Each row below holds a small network's activations on one input, seen along a few directions.
Each table varies a few parts of the input and shows all the possible inputs, shuffled.
Descriptions start from the smaller parts, as in this example, which fits no table here: values(2) and (point or line(9) or (line(4) and ring(5))).
Shared parts are said once, and a part with two or three values counts as separate values.

Table:
R1: [  73   10  -12  -30    9  -36   40 -120   67   24   -2   -6   14   43
    6   31]
R2: [  5 -40  12  19  22 -32 -56  70 -56  -1  13  11  42 -14  31 -65]
R3: [ 54  13  32  36   3 -34 -61  56 -46  17  15  50  29 -21  23 -59]
R4: [ 26 -38 -55 -38  36 -40  42 -99  56   9   9 -31  26  38 -24  49]
R5: [ 25  -1 -32 -74  23  -7  28 -72  85  15  20  -7   1  72   1  47]
R6: [  5 -37 -39 -37  35 -39  48 -85  72   0  37 -24   7  50  -6  44]
R7: [-13 -38  17  25  39 -37 -48  91 -39  10  45  25  18 -20  15 -48]
R8: [  9   0  35  -7  34  -8 -71 100 -29  33  34  34   4  -5  21 -39]
R9: [ -1  67  12  57 -62  56  23  -5 -26 -28 -48   9 -25 -47 -15   9]
R10: [-56   9 -14  23 -55  51  23  11 -37 -39 -59 -21 -14 -37 -27   5]
R11: [-69   4  15  20 -51  48  26  27 -19 -29 -33 -26 -48 -38 -19   6]
R12: [-58  51  29   7 -32  78   6  25 -26  -9 -30 -13 -54 -20  -6  21]
Question: What do these inputs look like to the network?
Answer: values(3) and line(4)
Question: Changing only the line(4) part turns R2 into R3. The same change can be made to R4. Which row results?
Answer: R1
Question: Start at R9 and move only the line(4) part, one step at a time. The first step leads to R10. Which rows follow, in order?
Answer: R11, R12

Table:
R13: [-23 -20   8 -72  78 -17 -65  38 -24  62  43  12   8  47  15   0]
R14: [-39  65  25  26 -19 113  12  54 -30 -27 -47  -9 -49 -11   3  13]
R15: [-47  37   3 -41 -29  53  34 -67  17 -14 -23 -28 -49  54 -14  53]
R16: [  1   8 -42 -21  39 -12  17 -14  78 -15  63   2   8  53 -43  71]
R17: [-44  33  40  20  -7  10 -66  99 -38   1  44  31  -6 -31  12 -19]
R18: [-25 -35  22  63 -24 -36 -37  88 -59 -22  11  13  18 -65  -3 -60]
R19: [-15  -7  27  64 -72  44  41  50 -14 -50 -75 -29 -26 -61 -11 -35]
R20: [114  22 -54  35  -5 -37  -1 -70  -7  -5  -8  51  77 -20  35 -33]
R21: [-24 -32 -13 -15 -59   0  75 -74  32 -21 -57 -38 -32   2 -30  15]
R22: [ 17 -94  -1 -42  50 -53 -45  30 -21  38  12 -31  23  -2  10 -39]
R23: [ 89  87  28  -9  -3 -15 -28 -65  13  50  20  62   6  18  37   3]
R24: [ -3 -64 -42  -8  51 -50  63 -70  53   3  19 -37  21  15 -12  32]
Question: Changing only one part turns R22 into R13. The same change can be made to R21. Which row results?
Answer: R15
Question: What do these inputs look like to the network?
Answer: values(2) and (point or ring(5))

Table:
R25: [-36  -1 -27 -14   8  65 -47  56 -79   5 -25 -24 -22 -33 -67  26]
R26: [ 17  16  36 -10   2  -7 -54  58 -38  32  -7  -2  28 -12  39 -58]
R27: [-15 -34   3  39  27 -27 -60  52 -43 -18  15 -14  23 -16  10 -42]
R28: [-52 -35 -30 -30 -58  26  82 -57  27 -42 -41 -42 -18  21  -3  18]
R29: [-12 -27   3 -30  42 -41  18 -42  72  13  47 -17  20   5  -7  33]
R30: [-86 -22   0  14 -73  43  27  48 -59 -44 -53  -8 -24 -29   1 -32]
R31: [-16  -9  45  16  -3  21 -51  50 -30  16  25  19 -23   1  30 -36]
R32: [  6 -23   5  15 -41   5  88 -95  24 -18 -75 -46 -32 -21 -10  22]
R33: [-83  38 -10  10 -60  84  -5  67 -12 -55 -38  12 -29 -12 -22 -24]
R34: [ 22 -27  -9  40  19 -27 -30  75 -57 -18  28  28  22 -12  -2 -41]
R35: [-50  29 -43 -33 -44  67  47 -46  67 -55 -22 -19 -21  38 -25  31]
R36: [ 62   2   3 -47  25 -14   5 -49  46  22  13 -33  20  45  31   0]
R37: [ 19 -43 -43 -13  41 -54   3 -40  46  -7  13 -32  24  20  11  21]
R38: [-46 -16  42  12  21 -21 -37  63 -17  15  38   9  20 -44   3 -19]
R39: [ 43  12  15  21  -2 -25 -67  56 -47  20 -15  65  58   2   2 -37]
R40: [  0 -43 -26 -15  45 -43  41 -14  60  23  38 -19  25  41 -11  36]
R41: [ 21 -16   8 -33  12  -1   6 -50  52  14  48  -4 -26  49  31  34]
R42: [  4   4   8 -41  44 -24  15 -59  49  29  26  -4 -15  43  24  15]
R43: [-45   0  48   5  35 -18 -29  69 -44  28  31  15 -17 -13  22 -19]
R44: [ -4  88 -13  -5 -39  61  52 -67  44 -34 -15  -2 -34  23 -13  69]
R45: [-16  67  42  78 -54  40  13  -2 -53   9 -52   3 -31 -69   1 -20]
R46: [ 59   9  12   3 -30 -34 -58  77 -35  18   2  59   7 -20  -4 -47]
R47: [-31 -10  45  54 -61  26  26   3 -66 -25 -77 -23 -31 -68   1 -34]
R48: [-28 -31  19  30  28 -24 -18 102 -20  12  35   9  15 -13  -5  -6]
R49: [-34  97  31  39 -48  85  -4  37 -41 -41 -20  22 -33 -26  -5  11]
R50: [-14  10  51  12  33   5 -34  63 -34  25  15  26 -25  -2  34 -32]
R51: [  17   59    1   37  -39   15   63 -118   21   10  -36  -21  -23  -20
   -8   42]
R52: [ 79   2 -33 -45 -17 -60 -10 -46  52  22  11  24  17  23 -15  -5]
R53: [ 53 -37 -47  -2  39 -44  20 -44  27 -24  47  -9  23  39 -12   6]
R54: [  2 -17 -60 -53  29  48   7 -47  11   8 -28 -56 -28  11 -68  75]
R55: [ 76   2 -23 -21  16 -41 -10 -56  38  18  -5  36  57  52 -10  15]
R56: [-22  -7   3 -47  47 -50  28 -44  43  39  33  -8  -8  30  13  30]
R57: [ 70 -22 -46 -17  33 -30  10 -60  35   1  31  13  46  10  15  12]
R58: [ 40 -15  -8  31  24  -7 -36  60 -40   2  13  43  35 -41  21 -45]
Question: Changing only one part turns R52 into R46. The same change can be made to R57. Which row results?
Answer: R58
Question: What do these inputs look like to the network?
Answer: values(2) and (point or ring(5) or ring(11))
